These are the activations of a small neural network, seen along a few directions. Each row is one input.
In each table, some parts of the input vary, and every possible input appears once, in random order.
A made-up example of a description, with smaller parts first: one of 8 places around a ring, together with either a single point or one of 11 places along a line or (one of 2 separate values, together with one of 6 places along a line).
Shared parts are said once, and a part with two or three values counts as separate values.

Other details of the inputs vary at random and push rows far along two fixed directions, the same in every table; ignore that.

Table:
row 1: -351 158 531 -430 238 -301 -113 298 41 -386 160 45
row 2: 332 -99 -819 308 5 21 -191 -371 -49 452 -157 -315
row 3: -241 320 648 -42 -75 80 272 30 638 -374 538 -188
row 4: 398 -386 -429 399 -149 -1 -323 -244 -529 452 11 -303
row 5: 332 111 -10 136 23 -521 -97 -380 84 -597 -373 -791
row 6: 559 54 155 67 41 -416 -119 -483 -71 -547 -203 -723
row 7: 315 106 41 80 87 -440 -161 -365 -47 -583 -321 -837
row 8: 331 89 29 -192 12 -542 -524 -416 -75 -355 -57 -783
row 9: 375 -422 -512 468 -148 124 -186 -254 -544 154 -104 -281
row 10: -111 -191 -83 -152 -76 353 190 74 -156 546 235 645
row 11: 102 -384 -681 381 294 69 -360 -244 -178 265 -277 -397
row 12: -375 -77 -272 177 113 416 43 412 213 341 -214 435
row 13: -449 -204 -243 59 69 395 -61 452 -52 327 -32 470
row 14: 237 -227 -729 234 -7 -97 -308 -278 -432 479 138 -266
row 15: 172 -323 -735 317 -19 39 -55 -256 -548 153 -56 -333
row 16: 448 343 -83 -17 -131 -437 -385 -232 173 -348 -247 -849
row 17: -181 465 232 -470 133 -167 196 304 371 -380 32 10
row 18: 220 14 -66 -151 174 -517 -433 -244 -126 -524 -109 -866
row 19: 392 315 -353 -74 38 -562 -69 -210 211 -487 -185 -837
row 20: -184 -321 104 147 139 441 169 33 -111 303 -24 656
row 21: 6 218 660 -223 6 -183 280 9 353 -473 -89 234
row 22: -424 -267 10 18 135 225 -173 138 -95 570 138 662
row 23: -66 549 297 -457 -86 -268 185 124 561 -232 34 163
row 24: 89 381 601 -301 -227 -159 190 168 465 -255 -94 142
row 25: 435 -337 -553 233 -68 -68 -154 -375 -558 486 181 -251
row 26: 697 269 -81 -112 -175 -537 22 -471 139 -298 -97 -720
row 27: 393 -375 -573 352 -29 -37 -32 -327 -688 235 175 -205
row 28: 205 -245 -642 597 -53 129 -113 -169 -249 138 -407 -419
row 29: 73 378 650 -359 -166 -75 122 188 337 -233 -40 96
row 30: 287 144 -94 -34 223 -481 -325 -270 146 -497 -290 -881
row 31: -51 -100 -179 148 -59 321 483 64 104 297 -22 679
row 32: -56 -104 -85 -97 -15 404 241 67 -27 570 140 607
row 33: 51 335 559 -169 -192 -123 307 205 328 -484 -103 173
row 34: -175 386 378 -426 15 -105 296 236 46 -462 88 43
row 35: -153 424 358 -361 -2 -129 357 207 182 -463 -7 50
row 36: 307 -560 -359 478 87 -36 -223 -413 -646 216 22 -196
row 37: -104 501 416 -300 -165 -206 14 252 593 -277 -134 111
row 38: -87 83 732 -397 23 -136 101 50 -50 -485 154 217
row 39: -257 305 400 -316 186 -254 67 210 565 -426 -177 64
row 40: 467 -385 -481 476 -6 -28 -159 -560 4 422 -332 -249
row 41: -305 -122 -128 142 86 256 3 30 425 514 -210 649
row 42: -1 222 768 -485 42 -118 34 13 226 -216 67 151
row 43: -224 327 600 16 -133 -5 336 10 770 -391 483 -141
row 44: 151 -370 -503 726 -37 312 -105 -455 10 297 382 -630
row 45: -207 -287 70 202 -77 353 129 291 -378 314 169 649
row 46: -311 -81 -263 -146 -13 323 31 169 -31 541 194 630
row 47: -359 -65 -365 -52 206 385 158 329 44 386 46 490
row 48: -149 -231 -112 -27 -39 384 310 118 -292 297 226 683
row 49: -437 -240 -43 223 -25 327 86 398 -354 278 46 523
row 50: -115 -242 106 83 86 376 105 -41 163 542 -112 618
row 51: -69 -105 -135 92 5 408 421 80 -24 317 32 640
row 52: 346 271 -230 77 -37 -501 -233 -85 250 -530 -346 -882
row 53: -283 -54 -295 171 -12 294 435 176 122 259 -140 556
row 54: -421 -272 -17 167 187 414 123 146 -89 266 -145 528
row 55: -399 -193 -160 55 51 264 254 280 -385 311 212 579
row 56: 474 -301 -496 402 -127 146 -261 -303 -285 430 -195 -362
row 57: 52 343 499 -455 -35 -76 346 127 29 -424 210 177
row 58: 0 257 671 -480 -213 -103 4 222 69 -253 147 116
row 59: 34 332 608 -225 -130 -39 241 223 200 -467 -50 129
row 60: 61 -508 -461 490 135 -54 -256 -291 -614 181 -100 -302
row 61: 291 107 -21 15 -150 -412 -248 -134 -333 -623 -146 -872
row 62: -218 341 505 -264 -62 -44 128 358 81 -501 -76 -11
row 63: -297 286 432 -371 49 -233 -93 503 18 -394 151 -16
row 64: -320 -105 -183 335 -88 356 268 292 153 222 -302 501
row 65: -222 -375 191 19 73 257 -16 45 -224 575 189 679
row 66: -101 509 362 -586 -7 -157 61 174 295 -207 184 105
row 67: -29 -67 -105 -29 -29 374 301 33 110 561 44 605
row 68: 370 -519 -409 297 6 28 -338 -510 -396 424 -88 -263
row 69: -320 179 727 -102 -88 -50 145 109 227 -359 820 -152
row 70: -200 367 542 -419 -113 -246 -176 352 73 -227 207 88
row 71: -426 -160 -295 -52 181 241 104 385 -201 410 242 548
row 72: -473 -364 -9 115 127 360 74 147 -221 240 -51 567
row 73: -196 339 583 -487 106 -165 -136 97 356 -235 21 114
row 74: 402 218 4 -70 64 -507 -412 -443 199 -329 -240 -795
row 75: 216 -273 -673 347 -123 63 -474 -202 -285 396 -144 -338
row 76: -134 -196 6 200 -59 500 192 235 -132 290 -39 587
row 77: -408 -154 -357 -105 143 334 112 332 -86 361 136 528
row 78: -310 189 675 -162 -123 50 158 68 354 -402 719 -165
row 79: 150 -253 -764 430 101 129 -335 -37 -199 243 -281 -456
row 80: 430 308 -62 -83 -117 -414 -448 -202 35 -344 -156 -867
Each input here is: one of 5 places along a line, together with either a single point or (one of 3 separate values, together with one of 5 places around a ring).
The inputs of row 24 and row 4 match in every part but the place on the line of 5. If row 37 is changed in the same way as row 24 into row 4, which row does it become?
> row 70
The inputs of row 50 and row 42 match in every part but the place on the line of 5. If row 30 is changed in the same way as row 50 into row 42, which row does it become?
> row 11
Which other rows does row 78 become when the place on the line of 5 takes its other values? List them by row number.
> row 3, row 43, row 44, row 69
Which other rows does row 57 become when the choice among 3 separate values takes its other values? List them by row number.
> row 20, row 76
Which other rows does row 5 become when the place on the line of 5 takes its other values? List them by row number.
> row 7, row 54, row 60, row 72

Table:
row 81: -645 169 577 -339 64 173 273 609 122 -107 348 739
row 82: 165 44 -172 62 -81 11 68 36 83 122 -229 66
row 83: -55 -48 -162 -71 145 2 -190 10 -18 130 -129 6
row 84: 352 318 329 -277 -85 -385 158 -180 160 -510 38 -334
row 85: -153 -37 -263 54 111 79 -54 121 -29 -39 -55 -79
row 86: -53 -162 -44 -28 37 -81 -182 -21 -192 152 82 33
row 87: 62 2 -206 -82 60 18 31 46 -172 70 -193 56
row 88: -99 34 -225 187 -62 79 2 64 208 31 -119 -85
row 89: -57 -42 -134 207 6 93 156 -104 143 34 85 -80
row 90: 60 -62 -46 85 47 29 -3 -210 161 168 29 26
row 91: 48 -74 -99 -23 -55 -50 10 -19 -353 66 22 108
row 92: -30 -86 -25 174 -33 159 19 0 -83 68 233 -122
row 93: 151 118 557 -84 11 -334 -56 -97 7 -673 -218 -386
row 94: 55 -139 52 24 -36 88 -126 -119 -55 201 165 -28
row 95: 172 -77 -15 27 -128 112 51 -101 -198 97 121 60
row 96: 28 43 -122 84 0 9 -157 -34 215 188 -178 20
Describe the family of inputs behind these rows.
> either a single point or (one of 3 separate values, together with one of 5 places around a ring)
Which other rows does row 90 become when the place on the ring of 5 takes its other values? List them by row number.
> row 83, row 86, row 94, row 96
Which other rows does row 83 become when the choice among 3 separate values takes its other values? List them by row number.
> row 85, row 87

Table:
row 97: -50 -349 -309 208 90 217 -158 -52 -332 493 44 192
row 98: 3 193 -79 -102 85 -287 -160 29 44 -411 -145 -538
row 99: 53 -286 -604 459 9 322 -124 -154 31 521 -6 -82
row 100: -48 324 418 -213 -74 -123 140 54 499 -216 170 14
row 101: 317 269 325 -404 -109 -321 95 -118 -52 -259 122 -122
row 102: 38 149 647 -155 -114 -27 295 -108 262 -291 232 53
row 103: 404 -198 -524 217 -27 -197 -384 -368 -231 228 -216 -451
row 104: 168 -96 -400 76 111 -218 -356 -200 -144 15 -30 -489
row 105: -410 25 96 84 55 375 256 414 259 54 -100 505
row 106: 246 144 416 -276 -109 -222 57 -43 -237 -439 22 -113
row 107: -130 17 -141 -126 10 260 222 162 99 437 -152 714
row 108: 186 44 220 -131 22 -317 -174 -127 -306 -310 86 -414
row 109: -23 271 231 -300 90 -320 -113 117 53 -386 -232 -238
row 110: 153 -197 -486 112 -16 218 51 -126 -92 603 -131 358
row 111: 61 174 -25 -180 43 -292 -237 -56 69 -284 77 -544
row 112: -138 -300 -67 363 -70 380 244 -27 -9 411 224 403
row 113: -116 281 356 -381 -3 -12 145 291 192 -145 -227 409
row 114: 194 -484 -339 596 -72 371 166 -391 -189 354 -14 48
row 115: -135 -164 -211 358 39 439 239 -37 319 410 -229 472
row 116: 215 -162 -625 373 -18 -89 -318 -301 -79 152 -9 -645
row 117: 110 119 48 -199 75 -359 -274 -92 -73 -267 144 -459
row 118: -38 -411 -496 516 -23 252 -72 -139 -336 372 169 -115
row 119: 257 -329 -501 239 -35 202 -160 -223 -255 582 -105 119
row 120: 249 -33 -2 182 -79 -110 -60 -223 -139 -202 189 -561
row 121: -276 -170 -261 61 137 259 -86 162 -39 453 -171 433
row 122: 154 -289 -545 525 8 328 19 -342 191 514 -215 60
row 123: -229 197 496 -222 -51 109 174 223 247 -121 350 194
row 124: 234 -197 -572 382 -41 -92 -308 -324 -162 166 90 -646
row 125: 181 -232 -256 207 74 -163 -201 -201 -503 -194 51 -458
row 126: 124 115 427 -234 -85 -287 -14 -12 -252 -451 43 -121
row 127: -226 -128 45 -80 -5 225 -8 162 -17 446 56 624
row 128: 86 278 256 -10 -43 -239 140 40 313 -505 -150 -264
row 129: -107 357 360 -124 -24 -115 205 143 466 -341 -57 33
row 130: 70 61 136 52 -74 -215 -24 -79 -205 -474 195 -518
row 131: 418 164 -251 -67 -31 -303 -9 -203 -72 -144 -351 -326
row 132: -284 -70 -59 -62 33 229 4 226 73 392 -162 637
row 133: 29 356 206 -162 -18 -183 -38 41 343 -375 14 -357
row 134: 137 141 439 -269 -83 -319 -63 -35 -180 -352 105 -146
row 135: 345 34 -78 259 -27 -135 53 -295 199 -287 -323 -438
row 136: -506 -52 69 -107 176 204 124 474 46 15 -134 568
row 137: -504 132 207 -72 46 176 206 471 241 -157 -46 388
row 138: -371 -121 322 -115 74 251 156 300 -243 72 116 608
row 139: 119 74 98 -168 71 -338 -235 -95 -176 -306 196 -451
row 140: 133 -27 -125 9 26 -208 -228 -152 -197 -162 189 -558
row 141: -40 -434 -507 409 62 230 -127 -115 -425 357 135 -106
row 142: 101 52 -259 -37 121 -295 -304 -107 -60 -188 -114 -484
row 143: -233 246 442 -246 -43 89 131 227 351 -83 298 190
row 144: -15 190 500 -409 -94 -30 323 137 -53 -110 186 453
row 145: 24 261 372 -352 -28 -146 120 252 97 -361 -291 179
row 146: 37 342 360 -446 -34 -162 20 145 203 -220 -141 155
row 147: -338 -35 150 -111 32 182 146 402 42 111 -276 681
row 148: -248 -217 -562 415 67 298 -37 91 5 350 -158 96
row 149: 411 -65 -235 269 -63 -60 -73 -488 236 87 -85 -451
row 150: 89 -324 -299 405 -45 376 95 -298 171 581 41 220
row 151: -135 244 472 -440 51 -192 -82 165 76 -178 138 75
row 152: -312 308 325 -163 31 105 187 338 403 -220 -28 210
row 153: 251 65 -171 -2 -7 -319 -221 -131 -97 -175 -360 -382
row 154: -379 -218 65 10 121 262 61 239 -223 232 244 512
row 155: 35 256 286 -375 56 -323 -194 30 77 -266 -9 -244
row 156: 538 -282 -378 262 -88 -101 -204 -418 -497 129 -88 -420
row 157: 223 -331 -492 390 32 -57 -210 -283 -536 -69 39 -617
row 158: -382 -160 -366 119 130 322 -46 208 49 380 -33 324
row 159: -165 45 169 -264 -14 242 101 225 150 322 -32 670
row 160: -124 216 149 -198 81 -244 -31 216 69 -540 -139 -324
row 161: 355 -127 -208 321 -107 -112 -62 -384 -16 50 150 -487
row 162: -470 -30 -163 97 49 337 65 290 226 309 44 441
row 163: 173 -231 -432 120 -39 214 58 -152 -173 609 -30 351
row 164: -259 125 530 -129 -55 159 283 248 63 -289 282 229
row 165: -151 -319 -77 396 -69 408 291 -3 -85 304 162 422
row 166: 94 129 100 -40 -69 -263 -134 -106 -23 -306 263 -552
row 167: 276 215 388 -369 -96 -270 -48 -74 -62 -276 84 -152
row 168: -28 166 486 -372 -97 1 371 162 -127 -207 126 478
row 169: 13 -290 -376 427 -53 308 51 -165 107 563 124 183
row 170: 54 199 603 -209 -104 -43 237 -113 371 -225 237 41
row 171: 171 -13 -160 29 86 -281 -200 -38 -194 -271 -371 -446
row 172: -517 15 46 -148 184 195 81 423 117 95 -88 553
row 173: 101 350 241 -109 -59 -258 46 -62 430 -355 4 -287
row 174: -148 178 220 -291 -4 87 357 345 115 -27 -244 650
row 175: -216 -169 96 -53 -12 240 29 157 -119 400 109 626
row 176: 124 18 -175 -20 31 -226 -268 -148 -93 -122 137 -562
Describe the family of inputs behind these rows.
> one of 8 places along a line, together with one of 10 places along a line
The inputs of row 110 and row 101 match in every part but the place on the line of 8. If row 103 is changed in the same way as row 110 into row 101, which row does it become?
> row 175
The inputs of row 150 and row 135 match in every part but the place on the line of 8. If row 169 is changed in the same way as row 150 into row 135, which row does it become?
> row 128
A walk changes only the place on the line of 8. It starts at row 157 and steps to row 141. List the rest of the walk in order.
> row 140, row 176, row 111, row 158, row 98, row 160
Which other rows does row 172 become when the place on the line of 10 takes its other values? List them by row number.
> row 98, row 109, row 113, row 115, row 129, row 131, row 148, row 152, row 153
Which other rows does row 130 become when the place on the line of 10 takes its other values? List them by row number.
> row 106, row 114, row 125, row 126, row 138, row 157, row 164, row 165, row 168

Table:
row 177: -202 70 79 -120 18 126 135 192 198 129 -3 382
row 178: -2 255 518 -323 -70 -217 81 118 54 -436 131 -81
row 179: -86 -75 -73 180 17 218 84 -6 208 228 66 129
row 180: 270 -11 -183 109 -3 -136 -124 -225 15 -59 -173 -324
row 181: 166 125 -29 -32 -46 -202 -106 -71 79 -148 -94 -302
row 182: -200 7 234 -132 0 138 196 177 -2 27 140 401
row 183: 242 8 -218 140 -15 -132 -38 -204 -10 -91 -129 -352
row 184: -27 -101 2 33 -43 143 36 32 -107 174 47 193
row 185: -78 320 322 -333 5 -192 62 138 240 -349 31 -87
row 186: 159 84 15 25 10 -171 -50 -129 79 -209 -132 -279
row 187: 31 -121 -246 200 -28 181 7 -30 23 268 -126 133
row 188: -417 -131 236 -67 43 373 241 305 26 283 115 778
row 189: 22 80 212 -140 18 -185 -42 2 -69 -280 66 -183
row 190: 156 -196 -276 174 -16 75 -40 -178 -229 215 5 -46
row 191: -432 -57 165 -130 61 346 187 342 10 270 184 724
row 192: 239 -44 -179 52 -7 -179 -142 -204 -209 -27 24 -338
row 193: 41 -159 -408 256 7 114 -116 -73 -58 235 -133 -103
row 194: -41 278 554 -305 -84 -211 67 13 195 -403 288 -127
row 195: 61 -257 -362 254 31 105 -54 -112 -267 206 21 -50
row 196: 108 -134 -315 287 -22 92 -37 -114 -36 169 -153 -86
row 197: -90 -154 -251 214 65 163 -12 -7 13 208 -127 106
row 198: -303 -35 280 -160 22 254 182 225 39 197 105 619
row 199: 29 243 207 -138 -32 -212 -12 38 143 -357 -44 -265
row 200: -125 -19 102 -68 -10 89 24 128 -56 119 91 247
row 201: 34 246 180 -173 0 -225 39 15 152 -354 -21 -252
row 202: -120 -165 -86 117 4 173 19 98 -147 170 63 198
row 203: 42 375 433 -368 -44 -234 117 78 281 -407 9 -68
row 204: 172 20 -180 57 31 -182 -179 -162 8 -129 -137 -420
row 205: 193 -131 -369 208 25 -60 -168 -195 -37 139 -178 -243
row 206: 65 120 225 -199 3 -221 -76 -29 -50 -206 59 -161
row 207: 157 -224 -374 247 2 25 -195 -148 -292 168 -11 -248
row 208: -66 -218 -213 135 61 144 -85 -15 -197 249 19 108
Describe the family of inputs behind these rows.
> one of 2 separate values, together with either a single point or (one of 3 separate values, together with one of 5 places around a ring)
The inputs of row 192 and row 177 match in every part but the choice among 2 separate values. If row 194 is changed in the same way as row 192 into row 177, which row does it become?
> row 179
Which other rows does row 189 become when the choice among 2 separate values takes its other values? List them by row number.
> row 197
Which other rows does row 206 become when the choice among 2 separate values takes its other values? List them by row number.
> row 205
